Each row below holds a small network's activations on one input, seen along a few directions.
In each table, some parts of the input vary, and every possible input appears once, in random order.
Descriptions start from the smaller parts, as in this example, which fits no table here: one of 4 places along a line, together with either a single point or one of 9 places around a ring or (one of 3 separate values, together with one of 8 places around a ring).
Shared parts are said once, and a part with two or three values counts as separate values.

Other details of the inputs shift rows strongly along three fixed directions, in all tables alike. That doesn't count.

Table:
r1: [-21 -39 -12  -9 -16  81 -36 -56 -40  45 -54]
r2: [ 57 -24  -2  -3  13   8  14  15   8 -22 -41]
r3: [ 31 -28  10 -20   5   7  -6  16   6   9 -10]
r4: [-12  26 -21   6  -2 -15  -6   3  24 -49  -9]
r5: [-37  42  -8  11 -16 -12   6 -17   8 -15   5]
r6: [ 26 -12  19  -7   2   8  10   6  -5  10 -25]
r7: [ 20 -17  19 -15   8   1  -3  12  -4  10 -23]
r8: [ 36 -23  12   4  -4  15   6  13  -1  10 -14]
r9: [-18  19  21   5  -1 -40  24  -2 -38  54  40]
r10: [-22  13  21 -14   7 -48   5  -2 -36  52  44]
r11: [ 13 -47  17  -4  12  -2  18  -3   1   3  -6]
r12: [-17  21 -23  -2  -3  -5  -7   8  19 -47  17]
r13: [ 49 -32  -3 -16  10   4  -2  23  17 -11 -19]
r14: [-20  27 -16   1   0  -7  -1   8  14 -49  -2]
r15: [-67   0 -37  19 -26  59 -56 -72  -6  27  -4]
r16: [ -4  24 -22  19 -17   2   8   2  31 -39   3]
r17: [  0  10  22 -10  11 -40  12  18 -14  19   7]
r18: [ -3  23 -23  16  -9   6  11  12  21 -53   9]
r19: [-28  28 -14  16   3   0  -6  -3   9 -24  33]
r20: [-19  14  35   2   9 -31   8   3 -25  55  50]
r21: [ 36 -25   4   1  16   8   3  14  10  12  -2]
Description of these inputs: either a single point or (one of 4 places along a line, together with one of 5 places around a ring).

Table:
r22: [ -7  26   1   1   2 -25  -6  10  19   1  31]
r23: [ 33 -22 -13   1  -9  17   4  -3  37 -36 -40]
r24: [ 24 -26  -2  -4   8  -2  -6  19  17 -34 -29]
r25: [ -3  20  -1 -17 -23 -12   1  22 -13   4  21]
r26: [  3   1 -16  15   7 -12  -3  12  13 -27  16]
r27: [-57  38 -14   0 -20   3 -38 -33   0  19  10]
r28: [-66  -1 -16  -7 -16  40 -38 -47  -8   8 -18]
r29: [ 14 -42  -2  -8   4  33 -18  -7  11 -13 -21]
r30: [  9  -3 -36  12 -15  30 -11 -25  24 -26 -29]
r31: [-41  30 -35  -6 -36   1 -13 -13  -9 -18  22]
r32: [-29  -9   5 -13  -3  12 -20 -22 -15  11 -10]
r33: [-20  12  10   4   1 -17  23   4  11 -12  28]
r34: [ 28 -12  -9  -7  -5  28 -19  -5  11   3 -45]
r35: [-17  25  -9  13   4 -14  20   2   7 -15  37]
r36: [ -6  28  -1  12  -1 -19  24  -2  -6 -12  21]
r37: [ 31   7   3  -6  13  -2  -2  31  16 -32  -7]
r38: [-12   1  25 -20  28 -26  12   5 -51  62  25]
r39: [  7  38  -5  14  -5 -29  13  18  40 -31  32]
r40: [ 21  -5  -1   7  -3  14  -9  10   1  -7 -33]
r41: [ 41 -15  -6  15  -3  -3  21  25  39 -64 -29]
r42: [ 40 -53   7 -12  23  12 -11   9 -34  40 -30]
r43: [ -2 -24  27 -16  16  17 -10  -1 -36  72  11]
r44: [ 29  14   3  -3  11   2  14  29  15 -29 -18]
r45: [ 28 -26  -4   6  -5  46 -14  -2  10  -3 -18]
r46: [-25  22  13  -3  12 -37  20  16  12 -19  41]
r47: [ 44  -3  -9   4  11  11  -3  35  42 -59  -4]
r48: [ 42 -63  20 -16   9  14   2  -4  -7  47 -21]
r49: [-46  15 -14  15 -34  52 -30 -50 -10  17 -13]
r50: [  2  33 -12  27  -3 -34  28  16  15 -43  18]
r51: [-27  34  -2  -6   8 -44   0  -5 -11  17  32]
r52: [-19  25  14  -4  -1 -28  17   2  -2 -19   6]
r53: [ 49 -26  23 -23  31   5   6  36 -12  23 -18]
r54: [ -9  43  12  22  -8 -38  24  18   3  -8  28]
r55: [-11  29  -3  10   4 -16  28   2  -3 -10  20]
r56: [-25  -9  -1 -15  -5   2 -24 -26  -3  20 -13]
r57: [ -3  -8  21 -14  20 -35   4  -3 -35  71  38]
r58: [  9 -31  13  -7   7   1  -1 -20 -34  77  11]
r59: [  7  47  -3  14  -8 -31  20  16  33 -31  17]
r60: [-20  32  16   4   1 -36  39   9   6 -17  25]
r61: [ 25 -39 -19  16  -2  33 -10  -7   4  -4 -19]
r62: [-51   6 -18  14 -27  58 -33 -44  -1  20   0]
r63: [  6 -24  37 -12  10 -24  14   6 -40  50 -13]
r64: [ 36  -8  -8  10  11   0  18  17  16 -32   9]
r65: [ 32 -15  -2 -11   3  -3   5   7  24 -28 -39]
r66: [ 31 -18   4   1  -1  11  17   7  17 -33 -25]
r67: [ 41 -15 -19 -20 -16  -1  10  38  31 -68 -17]
r68: [-45  35 -23  20 -16  -7 -10 -23  -6 -18   1]
r69: [ 42 -48  11 -22  26  20  -8   5 -34  37 -26]
r70: [ -3   4  39 -20  19 -37  34  16 -30  32   8]
r71: [-42  48  -8  10 -20   6 -13 -18   1 -16   3]
r72: [-17  24  -8   7   8 -20   3   3   4 -20  39]
r73: [  9 -38  35  -2   7 -17  16   4 -29  54  11]
r74: [-65  14 -11   1 -20  -1 -29 -43   8  13  21]
r75: [-54   8 -20  10 -25  39 -53 -38 -11  17 -17]
r76: [-14 -27 -38   4  -4  66 -38 -32  10 -13 -23]
r77: [ -8  10  -5  -3   8   3   8  -5 -16   4  -8]
r78: [ 37 -17  -4  18  -2  15  -1  21  23 -21 -10]
r79: [ 55 -24  26  -8  18  11  26  29 -11  26 -18]
r80: [-21 -39 -24   9 -18  51 -43 -31  16 -16 -32]
r81: [ 10  10  26 -11  21 -37  28  13 -41  34  16]
r82: [-19  -8  -1  10  -8  19 -29 -11  -8  24   5]
r83: [-16  12  12   6  -4 -21  18   1   9 -15  30]
r84: [ 13  11  20 -14  18 -47  23   9 -29  43  13]
What is each input in this table made of? -> one of 3 separate values, together with either a single point or (one of 4 places along a line, together with one of 5 places around a ring)
The inputs of r41 and r50 match in every part but the choice among 3 separate values. If r52 is changed in the same way as r41 into r50, which row does it become? -> r81
The inputs of r28 and r38 match in every part but the choice among 3 separate values. If r65 is changed in the same way as r28 into r38, which row does it become? -> r84
Change only the place on the line of 4 in r62. List by row number the other rows that result. -> r39, r45, r78
Change only the place on the ring of 5 in r55. List by row number the other rows that result. -> r35, r38, r76, r77
Change only the place on the line of 4 in r72. List by row number the other rows that result. -> r26, r57, r76
Change only the choice among 3 separate values in r26. List by row number the other rows that result. -> r80, r82
Change only the place on the ring of 5 in r66. List by row number the other rows that result. -> r29, r32, r52, r83

Table:
r85: [ 45 -38  -7  -6  31  -5  26  24   8 -34 -26]
r86: [ 53  -9   6   2   5   2  30  15   9  -9 -22]
r87: [  0   8  -2  11  -5  18   2 -13   7  -3  21]
r88: [-18  -7  -8   9 -11   6   0   7   2  -7  24]
r89: [-24  41   1 -12 -12 -35  11   6  10 -28  10]
r90: [ -7  -3   2 -18 -11  -1  -7 -10   2 -20 -11]
r91: [  2 -21  32  -5  -3 -16  11  -1 -52  51  11]
r92: [-20  47 -12   6  10 -31  15   6  -4 -27   5]
r93: [-14  13  -4  10 -21  -4   0  -3 -13  -5  -3]
r94: [ -7 -15 -19 -17 -16  50 -40 -16  11  -9 -30]
r95: [ 52 -16   2  -7  32 -11  21  27  -2 -24 -31]
r96: [ 46 -16  22  -1  22   2   5  34  22  -6 -15]
r97: [  6  -3 -26   4  16 -18 -16  -9   5  -3   5]
r98: [ 26 -29   8 -25   6 -14  21  22   9 -18 -14]
r99: [ -9  32  -7  15 -10 -12   3  21  10 -28  27]
r100: [ -9   1  23  -6  -9 -17   9   2 -55  64   2]
r101: [-19  39  -8   6  18 -21   5   9   1 -22  28]
r102: [-13  18   7   7   1   8 -14   2  13   5  -5]
r103: [-19  -6  -7  10 -17  -5  10  -1  -6 -11   7]
r104: [ -3 -23 -31 -15 -18  19 -46 -27  17   3 -22]
r105: [ -5  11   1  12 -12   3  14 -20   0  -6   6]
r106: [ 49   3   4   0   4  -3  30  18   5  -4 -22]
r107: [ -1  -1  26 -34   7  -9  -5  12 -34  59   8]
r108: [ 39 -35   8 -28  17  -1  11  35  17 -16  -1]
r109: [-29  50  -1 -14 -13 -38   9   8   5 -21   8]
r110: [-15  55  -7  15  -7 -13  15   6  12  -8  34]
r111: [ -1  15 -11   8 -10  11  -9  15  -2  -6   5]
r112: [-20  22   9   8  -8  -6  -3  -8   3   4 -18]
r113: [  5 -23  26  -4   2   4  -4   5 -42  51  24]
r114: [ 46 -22   2  -5  30  -8  19  20  -3 -31 -19]
r115: [13 11 -8 11 -5 20  4 -1 15 -8  4]
r116: [-23 -14   1  10  -8  45 -37 -30  12   2 -13]
r117: [  4 -22  27  -3  12 -32 -11  -8 -17  74  11]
r118: [-16  27   1 -12  -3 -17  -4  11  18 -36  30]
r119: [-15 -18 -23   3   6  49 -34 -29  -8  -8 -13]
r120: [-36  36  19  15  -5 -34  10  -9  12 -20  20]
r121: [ -9  -1  -6  11 -12   3  23 -17   6  -4   5]
r122: [-38  22  10  14  -4 -32  19  -3  20 -19  17]
r123: [-20   2 -29   2   4  46 -35 -22 -10   4 -23]
r124: [-16 -25  38  -5  16  -7   5  -1 -19  62  21]
r125: [ -3 -25 -36  13 -25  26 -43 -26   4   9 -14]
r126: [-16  -2  43  -4   5 -20   8 -10 -34  66  -3]
r127: [ 57 -34  -2   2  15  17  27  27  27 -18  -1]
r128: [ 11 -22 -38  13 -19  38 -31 -41  20  10 -19]
r129: [-28 -24 -28   3   6  45 -25 -27  -3  -3  -8]
The inputs of r88 and r124 match in every part but one. If r91 is changed in the same way as r88 into r124, which row does it become? -> r120
What is each input in this table made of? -> one of 5 separate values, together with either a single point or (one of 2 separate values, together with one of 4 places along a line)
Change only the choice among 2 separate values in r114. List by row number the other rows that result. -> r119
Change only the choice among 5 separate values in r104. List by row number the other rows that result. -> r97, r117, r125, r128
Start at r98 and move only the place on the line of 4, one step at a time. The first step leads to r90. Which rows follow, in order? -> r89, r109
Change only the choice among 5 separate values in r123. List by row number the other rows that result. -> r102, r107, r110, r111
